Each row below holds a small network's activations on one input, seen along a few directions.
Each table varies a few parts of the input and shows all the possible inputs, shuffled.
Descriptions start from the smaller parts, as in this example, which fits no table here: line(6) and (point or ring(9) or (values(3) and ring(8))).
Shared parts are said once, and a part with two or three values counts as separate values.
In the rows, zero is written as 128.

Other details of the inputs vary at random and push rows far along two fixed directions, the same in every table; ignore that.

Table:
row 1: [123 127 111 119 189 171 166 148 132 125  98 137 114]
row 2: [ 99 165  84 119 230 165 121 165 159 165 161 113 134]
row 3: [115 160 143 106 115 108 114 143 140 122 158 108 111]
row 4: [133 166 136 113 101 115 133 154 135 121 161 122 128]
row 5: [140  93 107 138 173 178 138 126 149 127  70 161 147]
row 6: [101 115 101 130 187 140 135 134 129 157 132 110 141]
row 7: [139 141 142 135  68  93 108  94 112 128 127 139 124]
row 8: [121 162 134 114 108 118 115 154  93 122 153 119 136]
row 9: [136 174 131 131 109 107 127 146 138 124 160 138 123]
row 10: [150  94 111 148 176 180 138 119 148 127  78 146 147]
row 11: [112 163 133 135 109 110 129 154  89 129 151 122 126]
row 12: [137 130 155 131  80  81 104  96 141 120 132 132 105]
row 13: [133 179 137 114 127 122 135 144 121  84 122 147  92]
row 14: [ 94 153  97 125 226 164 152 180 161 158 167 109 134]
row 15: [108 157 133 108 120 102 109 138 115 116 154 105 124]
row 16: [138 131 160 150  71 114 138 119 114  86  97 132 105]
row 17: [127 131 155 139  69 111 138 126 114  85  90 147 104]
row 18: [166  54 124 136 138 156 140  78 143 122  47 165 135]
row 19: [163  49 135 138 125 171 138  89 141 120  53 139 151]
row 20: [140 127 160 134  83  82 111  99 145 112 139 138 111]
row 21: [134  27 128 146 140 131 127  75 121 160  83 131 147]
row 22: [123 102 152 139  82  83 113 115  99 110 133 123 102]
row 23: [160  29 122 130 122 154 122  91 113 153  84 141 161]
row 24: [139  82 109 141 161 158 159 121 152 171 113 136 155]
row 25: [109 153 143 134 119 104 141 140 137 109 174 121 111]
row 26: [120 169 136 123 118 124 151 158 115  89 118 132  94]
row 27: [105 146  78 126 233 160 115 185 133 144 162 118 136]
row 28: [152  48 122 125 119 152 128  69 131 169  82 134 166]
row 29: [106 159 142 126 119 101 128 142 135 131 157 110 102]
row 30: [167  48 137 146 126 173 136  86 144 121  57 130 152]
row 31: [138 178 138 149 117 129 123 150 128  83 128 127 111]
row 32: [146 131 156 111  73 115 132 119 117  77  94 139 105]
row 33: [107 159  86 133 210 176 170 184 147 154 174 125 152]
row 34: [110 118 103 109 182 154 121 130 144 154 136 107 145]
row 35: [147  36 125 143 144 129 108  68 129 155  83 142 151]
row 36: [110 151 137 110 121 104 106 147 107 111 156 108 122]
row 37: [153  31 136 129 133 145 137  71 162 139 104 138 157]
row 38: [119 168 133 129 103 109 139 149 124 138 153 120 113]
row 39: [135 114 148 143  67  96 122 123  85 119 130 133 115]
row 40: [113 117 109 109 181 157 122 133 153 159 136 108 139]
row 41: [146 130 151 116  59 100 121 111 127 126 129 126 123]
row 42: [136  84 112 120 164 186 143 134 145 124  70 144 151]
row 43: [ 96 161 132 126 118  99 121 132 119 129 155 106 107]
row 44: [135 171 128 135 109 113 134 142 135 112 170 144 130]
row 45: [112 171 130 129 102 111 133 143 116 140 153 118 113]
row 46: [148 124 142 141  70  95 103 116  94 113 131 145 120]
row 47: [136 119 165 116  74  90 116 106 141 108 140 122 115]
row 48: [123 160 138 132 124 103 122 134 146 104 174 134 116]
row 49: [100 162 138 126 118 103 122 135 128 133 156 108 102]
row 50: [128 128  99 135 179 156 122 144 115 157 130 137 157]
row 51: [132 177 128 127 107 107 120 143 134 132 153 133 119]
row 52: [116 140 132 112 120 106 104 156 107 104 159 110 113]
row 53: [141 132 160 157  72 116 137 117 116  86 102 123 105]
row 54: [143  46 122 146 122 139 141  72 116 172  79 138 162]
row 55: [132 163 134 117 101 121 139 149 131 108 172 128 134]
row 56: [ 97 162  78 121 233 156 121 167 140 156 158 112 146]
row 57: [153  47 122 126 122 147 128  75 121 164  81 135 171]
row 58: [111 174  77 122 214 174 132 172 147 172 157 124 147]
row 59: [129 171 143  97 120 132 140 152 117  82 123 131  96]
row 60: [107 174  74 124 221 170 131 175 127 165 155 123 160]
row 61: [125 132 146 136  62  94 127 100 103 133 127 127 118]
row 62: [127 131 147 131  81  81  98  87 125 119 131 128 111]
row 63: [122 170 132 109 101 120 120 143 121 132 154 116 124]
Each input here is: values(3) and (line(5) or (values(2) and line(8))).
Q: Changing only the values(3) part turns row 46 into row 39. The same change can be made to row 5. Which row results?
A: row 17
Q: Change only the line(8) part in row 25. List by row number the other rows that result.
A: row 6, row 14, row 21, row 22, row 29, row 43, row 49
Q: Change only the line(5) part in row 32. List by row number the other rows that result.
A: row 19, row 30, row 42, row 59

Table:
row 64: [161  41 118 144 164 190 156  92 156 138  48 151 154]
row 65: [138 152 170 128  64  99 119 126 110  56 103 139  86]
row 66: [154  88 129 143 121 158 155 106 138 125  76 152 140]
row 67: [137 152 158 117  48  81 100 111 106 106 138 130 114]
row 68: [137 152 162 116  54  77 105 105 129 104 144 130 106]
row 69: [137 148 156 131  53  76 102 112 101 106 147 131 117]
row 70: [137  41 103 141 187 163 139  84 159 186  94 136 158]
row 71: [ 87 199  98 119 184 138 129 192 114 145 177 102 126]
row 72: [140  24 110 137 161 164 136  80 134 179  79 128 164]
row 73: [150 126 138 138  96 139 157 125 124 117 104 148 127]
row 74: [108 209 107 120 186 166 146 208 134  93 144 119 111]
row 75: [131 145 156 136  50  71 104 111  98 112 147 130 112]
row 76: [ 90 191 102 111 179 143 134 202 115 136 185  99 130]
row 77: [122 141 166 127  56  72 118 106 119 105 148 118  98]
row 78: [148  42 102 137 187 168 133  87 164 176  98 140 168]
row 79: [105 172  73 111 235 183 129 192 137 160 166 113 160]
row 80: [140  74 126 140 132 125 125  88 146 154 115 137 140]
row 81: [146 104 145 126  93 105 113  90 140 126 125 135 129]
row 82: [ 90 200  96 122 184 137 126 192 115 145 182 108 127]
row 83: [148  81 127 129 140 156 135 109 122 103  61 149 128]
row 84: [125 136 170 124  52  71 121 112 119 102 151 119 102]
row 85: [ 86 200 104 118 190 133 134 186 136 141 184 103 118]
Q: What is each input in this table made of?
A: line(6) or (values(2) and line(8))
Q: Start at row 73 and move only the line(6) part, one step at a time. The first step leads to row 66. Which rows follow, in order?
A: row 64, row 74, row 65, row 83
Q: Change only the line(8) part in row 81. List by row number the other rows that result.
A: row 68, row 70, row 77, row 78, row 80, row 84, row 85

Table:
row 86: [142 162 171 129  38  81 122 130 102  62 119 147  94]
row 87: [143  79 132 143  99 112 114  86 119 145 110 139 141]
row 88: [117 137  92 119 214 186 142 171 138 133 111 129 132]
row 89: [134 166 175 132  40  81 113 116 111  67 123 125  98]
row 90: [105 192 115 125 167 117 123 169 135 127 182 122 116]
row 91: [ 95 188 110 117 157 127 115 179 114 132 175 101 124]
row 92: [ 92 188 108 119 160 122 115 175 112 133 176 105 122]
row 93: [102 193 112 120 149 130 131 184 115 137 176 106 125]
row 94: [130 161 170 110  40  66 109 105 118  86 146 127  96]
row 95: [136 147 138 121 106 110 121 128 136 118 148 130 123]
row 96: [ 87 174  85 114 235 164 132 189 152 153 176 104 135]
row 97: [144 109 148 134  94 124 123  99 125 103  89 136 116]
row 98: [104 138  84 132 213 162 142 157 129 174 146 117 148]
row 99: [153  17 120 132 158 160 129  68 159 169  77 132 159]
row 100: [163  27 114 130 154 163 137  63 163 164  76 153 166]
row 101: [108 200 116 116 161 144 132 184 123  98 146 118 107]
row 102: [159  90 141 144 101 135 128  90 133 113  82 150 130]
row 103: [ 87 177  76 124 223 167 142 193 131 168 173 106 144]
row 104: [130 100 138 134 100  96 110  90 108 136 118 128 125]
row 105: [157  21 119 126 157 161 132  66 159 167  74 136 160]
row 106: [137 164 171 130  36  82 129 125 103  74 117 140  82]
row 107: [139 156 172 128  36  65 106 112 120  92 154 129 101]
row 108: [103 188  84 122 226 190 159 203 141 134 144 119 129]
row 109: [154  24 108 149 160 151 127  65 135 180  78 148 167]
row 110: [116 141 140 132 108 102 128 125 135 129 150 123 114]
row 111: [138  79 137 141  93 117 126  89 120 151 107 128 138]
row 112: [106 197 119 119 154 144 151 196 120 100 144 126 110]
row 113: [124 153 173 124  41  61 102 110 118  93 153 118  93]
row 114: [154  21 114 129 152 164 126  72 135 176  68 135 169]
row 115: [123 156 173 127  49  51 102 102 112  94 151 125  88]
row 116: [151 113 148 144  90 125 127 101 132 101  97 142 131]
row 117: [143  86 138 128  93 124 131  88 119 145  99 139 141]
row 118: [ 96 194 118 125 164 117 135 171 134 133 181 114 111]
row 119: [150 102 141 130  84 111 114  99 115 133 115 138 138]
row 120: [161  22 112 142 149 162 126  75 139 177  77 142 173]
row 121: [129 148 175 132  34  75 132 127  94  77 145 126  97]
row 122: [129 142 175 126  40  73 117 122  92  70 142 123  97]
row 123: [137  97 143 128  88 108 110 100 112 133 115 122 131]
row 124: [117 203 114 124 157 144 135 185 126  99 150 129 112]
row 125: [105 193 119 111 160 143 136 194 118  93 141 122 110]
row 126: [159  86 139 138 103 134 131  98 127 112  78 156 123]
row 127: [125 156 174 131  34  62 116 112 120 100 154 122  94]
row 128: [118 142  84 116 206 177 135 162 134 161 141 130 161]
row 129: [ 98 184  83 106 224 176 154 189 156 152 171 114 140]
row 130: [152  20 115 145 161 154 130  66 162 173  83 147 162]
row 131: [131 156 140 135 105 127 138 135 125 103 118 131 109]
row 132: [132 160 168 125  29  69 115 117  96 106 144 125 105]
row 133: [ 98 177  87 116 224 173 148 196 155 157 175 105 139]
row 134: [158  34 122 151 150 178 153  75 154 151  52 143 162]
row 135: [142  68 112 128 167 163 147 102 158 168 103 131 154]
row 136: [155  21 109 146 152 160 126  74 140 179  79 141 172]
row 137: [110 184 117 122 157 138 138 191 114 102 175 119 123]
row 138: [109 137  87 108 210 177 132 161 132 160 136 119 156]
row 139: [127 143 138 130 108 106 117 129 137 121 152 126 121]
Q: What is each input in this table made of?
A: values(3) and (point or line(5) or (values(2) and line(6)))
Q: Changing only the values(3) part turns row 108 into row 124. The same change can be made to row 112. Which row results?
A: row 86
Q: Change only the values(2) part in row 133. List by row number the other rows that result.
A: row 93
Q: Change only the line(6) part in row 133. List by row number the other rows that result.
A: row 110, row 118, row 127, row 129, row 135
Q: Change only the values(2) part in row 91. List by row number the other rows that result.
A: row 113
Q: Change only the values(3) part in row 94. List by row number the other rows that result.
A: row 100, row 129
